A small network was trained on invented records. Each row is its activation on one of them, seen along a few directions.
Each row is followed by the record's values for the fields U, B, H, S.
Not every record has every field; a missing one is left out.
Other fields move the rows too, some of them a lot.
In the rows, 500 means zero.
Strong random noise was added to every row along 4 fixed directions; ignore it. To show where, here is one row again and again, with new noise each time:
639  498  616  558  530  587  584  357  703  509  574  289  505  507  416  449  647  280  874
515  520  419  468  609  313  660  444  663  655  644  324  664  539  443  417  547  434  749
554  620  554  474  556  560  500  483  476  498  405  630  470  432  554  438  488  471  354
568  645  563  477  587  573  492  480  452  487  353  699  456  419  574  446  443  488  284
635  546  618  533  638  618  525  480  523  584  419  655  434  426  506  361  448  281  460
550  486  489  484  677  434  592  571  527  758  555  614  544  455  480  271  423  275  482

617  445  328  590  396  382  572  421  540  389  543  402  566  561  394  586  573  603  736 -> U=u1 B=b1 H=h1
499  505  457  443  351  518  377  658  287  506  465  703  437  435  518  377  553  558  151 -> U=u2 B=b3 H=h3
476  530  513  452  481  441  455  478  447  401  462  505  569  539  536  603  483  704  444 -> U=u3 B=b1 H=h2
444  407  552  542  475  591  480  570  548  584  599  414  406  487  477  427  546  298  592 -> U=u3 B=b4 H=h1 S=s2
555  438  605  503  687  578  535  621  466  785  521  690  428  424  495  227  394  145  403 -> U=u2 B=b4 H=h2 S=s1
611  627  590  510  503  457  460  345  548  271  364  423  591  549  528  704  553  762  521 -> U=u1 B=b3 H=h2 S=s1
595  381  366  548  597  351  635  562  539  759  641  514  560  512  392  286  460  285  666 -> U=u2 B=b5 H=h1 S=s1
352  473  526  472  514  496  518  495  543  515  579  372  512  539  518  562  490  478  593 -> U=u2 B=b4 H=h3 S=s2
679  557  554  578  600  449  491  413  555  442  391  515  511  523  477  542  481  538  508 -> U=u3 B=b3 H=h1 S=s1
486  555  453  425  412  301  468  487  517  479  569  343  651  562  486  533  659  725  469 -> U=u2 B=b3 H=h3 S=s1
653  516  477  567  423  569  515  419  515  438  473  498  449  477  433  467  565  439  620 -> U=u2 B=b5 H=h3 S=s1
709  626  642  535  700  550  507  339  603  465  329  576  492  490  506  512  432  447  518 -> U=u2 B=b2 H=h3 S=s1
635  398  565  594  554  545  508  504  464  514  463  618  482  488  447  481  438  416  544 -> U=u1 B=b1 H=h2
472  323  530  578  462  566  528  486  570  538  631  347  483  556  401  515  516  317  813 -> U=u1 B=b5 H=h3 S=s2
467  544  488  454  589  497  470  627  354  626  443  740  447  438  555  351  386  422  201 -> U=u2 B=b4 H=h3
600  495  543  527  590  513  476  519  493  587  452  581  453  498  491  440  474  415  417 -> U=u3 B=b3 H=h1
428  588  433  470  504  449  586  379  648  410  526  290  548  547  507  636  555  590  670 -> U=u1 B=b2 H=h1 S=s2
480  426  344  498  418  492  567  625  405  631  604  582  478  437  454  328  513  378  487 -> U=u1 B=b5 H=h2
280  424  235  414  500  320  592  640  491  733  691  472  604  521  477  387  423  475  513 -> U=u1 B=b4 H=h3 S=s2
289  358  370  457  242  446  458  638  475  493  722  312  512  517  467  494  675  549  569 -> U=u3 B=b3 H=h1 S=s2
441  628  395  430  393  534  483  513  409  390  457  551  469  454  559  486  525  602  364 -> U=u3 B=b4 H=h2
541  595  421  491  441  350  494  421  495  386  467  404  604  551  493  609  557  767  493 -> U=u3 B=b1 H=h3 S=s1
587  554  405  473  563  357  553  514  513  631  508  522  561  502  453  368  505  483  441 -> U=u3 B=b3 H=h3 S=s1
520  560  339  460  584  350  597  474  476  606  491  572  545  510  473  474  404  550  452 -> U=u3 B=b5 H=h3
589  612  449  502  636  477  601  383  586  470  421  498  527  483  509  546  409  525  599 -> U=u3 B=b2 H=h2
703  494  478  613  676  426  572  428  511  530  383  648  511  523  461  513  343  486  515 -> U=u2 B=b1 H=h1
320  389  528  490  410  590  478  608  507  594  652  398  418  483  513  444  575  341  542 -> U=u2 B=b4 H=h1 S=s2
595  232  690  680  677  595  507  515  571  615  537  525  446  553  423  477  338  186  757 -> U=u2 B=b1 H=h1 S=s2
524  571  526  511  272  601  467  387  492  235  483  353  479  493  501  651  707  668  609 -> U=u1 B=b5 H=h2 S=s1
514  563  657  610  504  677  452  318  516  163  294  496  393  525  578  836  414  657  554 -> U=u2 B=b5 H=h1 S=s2
594  492  487  562  374  560  449  420  477  294  445  451  473  510  459  618  548  616  625 -> U=u3 B=b1 H=h3
633  563  475  594  745  592  645  404  593  582  354  685  387  430  490  446  263  282  545 -> U=u3 B=b4 H=h1 S=s2
671  666  601  509  541  575  481  400  555  439  361  536  440  458  521  458  576  468  418 -> U=u2 B=b2 H=h1 S=s1
375  429  489  476  537  543  559  525  574  653  640  380  471  510  478  437  502  305  640 -> U=u2 B=b4 H=h3 S=s2

Here are new rows. What are their fields?
637  667  577  468  487  518  468  379  494  310  327  549  515  484  540  606  545  707  399 -> U=u3 B=b3 H=h2 S=s1
553  576  432  440  437  455  504  506  511  546  530  481  517  468  473  379  616  487  459 -> U=u2 B=b2 H=h3 S=s1
428  460  535  522  200  614  406  384  513  184  532  246  477  568  472  778  708  718  688 -> U=u1 B=b1 H=h3 S=s2
600  550  373  550  451  365  556  403  468  327  415  528  541  525  473  668  475  756  528 -> U=u3 B=b1 H=h1
422  401  434  537  313  551  449  564  405  398  538  507  431  494  503  578  534  576  476 -> U=u2 B=b1 H=h1 S=s2
394  490  605  506  573  623  527  475  563  531  513  456  442  477  559  553  446  410  548 -> U=u2 B=b4 H=h2 S=s2
298  410  471  446  421  447  408  648  339  509  542  579  495  508  550  563  447  641  270 -> U=u3 B=b1 H=h3 S=s2
612  564  539  549  685  448  560  428  496  476  361  666  558  482  538  529  323  561  452 -> U=u2 B=b5 H=h2 S=s1
460  516  397  555  524  418  468  478  411  330  340  666  546  541  568  731  286  808  348 -> U=u1 B=b1 H=h1 S=s2
597  604  398  486  474  312  514  453  510  438  452  490  601  521  493  530  557  716  429 -> U=u2 B=b3 H=h1 S=s1
568  454  380  566  469  342  518  492  465  423  494  513  586  561  452  580  482  652  550 -> U=u1 B=b1 H=h1
300  612  474  407  333  476  485  388  547  277  542  223  551  567  558  741  630  770  597 -> U=u2 B=b4 H=h3 S=s2
596  560  497  496  522  539  499  477  496  476  444  558  490  471  493  421  485  450  490 -> U=u3 B=b2 H=h2 S=s1
543  379  740  624  476  835  322  560  337  359  322  786  252  432  566  568  375  383  298 -> U=u2 B=b1 H=h1 S=s2
504  569  507  499  404  507  488  473  512  407  514  396  479  494  510  502  639  521  534 -> U=u2 B=b4 H=h1 S=s1
397  446  526  521  567  496  561  504  578  558  580  394  485  527  504  518  465  378  638 -> U=u2 B=b4 H=h1 S=s2
377  530  424  507  422  515  457  503  384  333  391  632  467  496  584  705  393  749  317 -> U=u1 B=b5 H=h1 S=s2
